A small network was shown many inputs. Here are its activations along a few directions, one row for each input.
Each table varies a few parts of the input and shows all the possible inputs, shuffled.
Descriptions start from the smaller parts, as in this example, which fits no table here: line(6) and (point or line(9) or (values(2) and ring(8))).
Shared parts are said once, and a part with two or three values counts as separate values.
In the rows, 128 means zero.

Other details of the inputs vary at random and push rows far along two fixed directions, the same in every table; ignore that.

Rows:
x1: [127 148 152 149 144  92 116 120 134  98 129  95 127 133]
x2: [141 155 126 173 166  86  80 177 122  82 109  84 133 100]
x3: [151 120 135 106 126 155 132 125 134 148 140 138 126 140]
x4: [185 138 143 127 114 130 158 100  99 156 158 183  88 189]
x5: [ 87 116 103 112  81 129 167 108 148 147 113 175 104 155]
x6: [160 107 166 104 113 167 195  86 103 161 167 176 108 161]
x7: [ 77 125  96 135 140 131 112 134 166  94 111 105 144  96]
x8: [141 116 145 127 158 134  92 146 126 121 130 111 138 123]
x9: [130 150 140 144 165 107  60 180 126  97 110  84 141 102]
x10: [166 151 167 122 134 125 122 125 100 130 149 130 129 139]
x11: [101 103  86 111  92 158 162 132 133 160 121 134 146 109]
x12: [171 122 153 104 142 125 142  65 134 147 150 162 110 167]
x13: [179 101 164 127 161 142 146 105 102 127 155 148 119 155]
x14: [147 129 169 128 119 146 151 116 104 137 143 165 101 150]
x15: [ 77 150  80 169 112 114 110 181 133 109 103  79 139  81]
x16: [ 50 137  72 122  65 132 158 133 163 143 101 133 143 122]
x17: [185 113 157 139 185 119  87 132 110 107 127 105 146 136]
x18: [ 66 149  59 154  89 119 112 182 143 132 100 100 148  83]
x19: [100 118 109 102  76 131 180  91 140 173 128 187 102 174]
x20: [163 118 147 134 161 129 124 122 103 117 138  96 142 116]
x21: [129 128 130 130 170 113  87 121 151  93 120 109 141 123]
x22: [145 142 134 111 113 132 118 137 118 139 128 139 120 130]
x23: [117 119 116 107 103 150 141 134 132 149 132 124 142 107]
x24: [145 141 164 136 161  82 118 122 131  85 127 120 124 147]
x25: [142 138 162 125 120 133 149 119  92 139 144 141 107 135]
x26: [148 131 162 128 170 102 113  93 128 100 144 104 135 122]
x27: [ 34  88  69 116  58 185 178 150 157 173 106 161 129  89]
x28: [153 116 117 120 149 135 105 138 127 131 127 104 140 125]
x29: [113 135 121 120 137 122 118 101 145 128 120 115 148 116]
x30: [110 137  95 157 115 117 108 165 135 120 111 132 122 117]
Each input here is: ring(5) and (values(2) or line(4)).
Q: The inputs of x29 and x7 match in every part but the ring(5) part. If x18 is changed in the same way as x29 into x7, which row does it become?
A: x2
Q: Which other rows does x21 become when the values(2) part takes its other values? List them by row number.
A: x5
Q: Which other rows does x28 become when the line(4) part takes its other values? List them by row number.
A: x3, x4, x22
Q: Start at x16 and move only the ring(5) part, one step at a time. The first step leads to x1. Which rows follow, in order?
A: x24, x5, x19

Rows:
x31: [161 104 127  97 120 163 135 119 120 166 146 160 122 154]
x32: [137 149 159 153 147 100 126 138 107 100 137 109 125 127]
x33: [140 133 166 124 170 104 102 110 137  97 127 122 126 131]
x34: [140 161 168 156 165  87  87 160 112  87 126  99 128 119]
x35: [ 36 148  49 158  85 122  98 210 165 121  68  96 133  76]
x36: [159 140 148 117 152 108 103 115 134 126 134 129 124 150]
x37: [137 124 131 142  96 137 188 103 104 144 150 169  95 164]
x38: [144 145 161 117 150 106 103 112 134 115 132 116 130 137]
x39: [ 24 115  42 146 112 128 112 160 185 109  79  88 163  61]
x40: [167 114 128 100  96 172 165 111 103 180 151 189 107 164]
x41: [138 168 155 149 179  86  79 146 121  85 129  64 152 104]
x42: [ 30 114  28 143 103 132  94 174 192 110  73  90 159  71]
x43: [162 145 141 160 154  92 102 150 108 107 126 111 119 139]
x44: [174 133 146 149 148 131  95 165  95 127 134 128 119 124]
x45: [153 118 161 122 156 141 112 122 112 123 145  94 154 107]
x46: [155 160 124 149 167  88  70 156 127  98 121  80 149 120]
x47: [141 125 128 116  97 137 187  82 107 159 146 166 101 162]
x48: [154  84 131  98 122 171 158 105 125 165 144 186 116 158]
x49: [143 115 118 108 101 142 162  81 132 159 145 174 106 171]
x50: [ 41 102  55 107  35 198 192 151 145 178 109 137 142  79]
x51: [153 135 142 135 164  98 104 110 129 108 135  95 143 130]
x52: [150 104 166 130 180 138 114 124 119 108 132  98 151 106]
x53: [148 101 142 102 109 144 171  76 142 150 145 202 100 183]
x54: [136 116 155  99 102 141 194  65 119 157 160 179 112 167]
x55: [129 131 157 137 185  93  92 122 136  80 121  82 148 112]
x56: [160 158 149 131 145 107  99 133 121 121 133 127 124 149]
x57: [130 144 144 111 109 127 140 115 119 136 133 145 114 147]
x58: [ 38  96  63 125  35 193 199 168 133 166 108 147 122  73]
Q: The inputs of x37 and x39 match in every part but one. If x32 is changed in the same way as x37 into x39, which row does it become?
A: x55
Q: Describe the family of inputs behind these rows.
A: line(4) and (values(2) or ring(5))
Q: Start at x56 and move only the ring(5) part, one step at a time. The first step leads to x57. Which rows follow, in order?
A: x41, x47, x46
